Here are a small network's activations along a few directions, averaged over the inputs that share one value of a field.
Related values have similar rows: they may be neighbours, one step apart, or belong to one group.
Random noise pushes rows far along 5 fixed directions. That doesn't count. These rows show it; they differ only by the noise:
[ -31 -156  -72  201   95   51 -211   30  195  182  228  -49  259    6
  378  225]
[ 157 -275 -388  209   39  188 -108  -55  124   51   33 -136  -18  178
 -113 -128]
[ -18  385 -308  -17   50 -306  490  193  163  186  126  119  -92  122
  325  228]
[  56   34 -444  179   40  -95  146   85  174  223  168   52  -24  178
  246  109]
[ -34 -162  -31    3  -38  147 -109   40  -40 -158  -44 -140  157  162
 -219 -105]
[ 208 -321 -663  325 -217    3 -174  166   58   -4  208  -68  132  450
   -9 -231]
[  65 -175   89   85  191  203 -143  -94  211   34   35 -214  122 -123
  103  113]


G, 13 values:
g6: [ 461 -250 -189  178 -112 -184  -22   54  196   41  263   -9  154 -102
  251   51]
g10: [-127   55  -62   -7    4   24 -205   77 -193 -144  -45    5  121  204
 -137  -32]
g5: [ 105  341   49  -46 -103 -174   38   66  -58  -65   61  -29 -120   89
  143   23]
g11: [ 250 -121  -34   99 -350 -282  -83   79   76 -350   44 -119  -86  -21
  183 -349]
g8: [  12  262  253 -314  -76 -420  362  126  -63   96  -29  166 -132 -229
  184   69]
g1: [-178   96  141  115 -139 -126  -87  -20  -66   28   63  201  -88  -28
  156 -108]
g9: [-110 -374  252   62  126  396 -344 -369  -41  147 -159  -88 -121 -402
 -159  -53]
g13: [ 275 -304  -19   40 -122   84 -210   82   13 -206   70  -84  197   39
 -111  -22]
g3: [  12  -34    6 -102  153  -56  220 -149  -73  344  -40  260 -271 -210
  -34   90]
g2: [  59  126  104  107  170   65 -182  -70  112   43   62  -82    1 -149
  159  108]
g7: [ -48   83  -14  248   95   71 -156 -237   80  348   95   72 -103 -108
  292   96]
g12: [ 125 -215 -434    6  154  391   17 -249    9  -48 -325 -161 -395  191
 -713 -344]
g4: [  28  -62  498 -243  123  305   41   -1    8 -285 -195 -181  151 -244
 -222  -45]
The values of G form a ring.
A walk along G starts at g11 and steps to its neighbour g9. Put g6, g8, g3, g12 in the order it reaches them.
Answer: g8, g3, g6, g12
Which values are neighbours of g5? Give them in the order they are listed.
Answer: g2, g7

D, 13 values:
d5: [-434   45 -291  310  -12  132 -404  -87 -175  427  174  302  -50  291
  257  126]
d3: [ 294 -257 -367    1 -183  -10  260   54  -29   -4   46   28  -56  181
 -303 -256]
d9: [ 172  -64  216   32  -40  -35  -46 -106  144   52  -47  -58 -166 -283
  114 -132]
d12: [-190   59  192  -88   42  237  -88 -330 -296 -126 -329  -68 -311  -58
 -469 -255]
d6: [ 177  188 -353   -4   58 -248  354  231  188  156  112  147   88  116
  263  212]
d13: [ 125   86  239  -18  165  278   -3 -170  104 -343 -213 -432 -180  -61
 -288 -218]
d11: [-229  254   73 -259 -102 -207  375   51 -228   56 -100  399  -51  -65
  -89  144]
d8: [ 191 -253  416 -109 -149  125 -126  -65  -24 -298 -105 -216   33 -322
 -165 -199]
d7: [ 311  -60  128  -36  210  119   68   56  305 -182  -28 -391   80 -186
  -35  100]
d4: [ 614  152 -102 -284  132 -193  657  113  245 -151 -117 -227 -239 -115
 -180  -65]
d1: [ 122 -342  243  204  -79   89 -640  227  239 -341  290 -389  734    5
  424   76]
d10: [ -56  190 -522   48 -264 -444  303   51 -224  159    8  362 -414  228
  -39 -160]
d2: [-287   46   62   -6  336  311 -172 -184   27   79 -119  -71  -90   55
 -156   81]
The values of D form a ring.
What is the length, in steps, of the shortest route from d4 to d1?
Answer: 3
A walk along D starts at d9 and steps to its neighbour d8. Put d3, d12, d7, d2 in the order it reaches them.
Answer: d3, d7, d2, d12
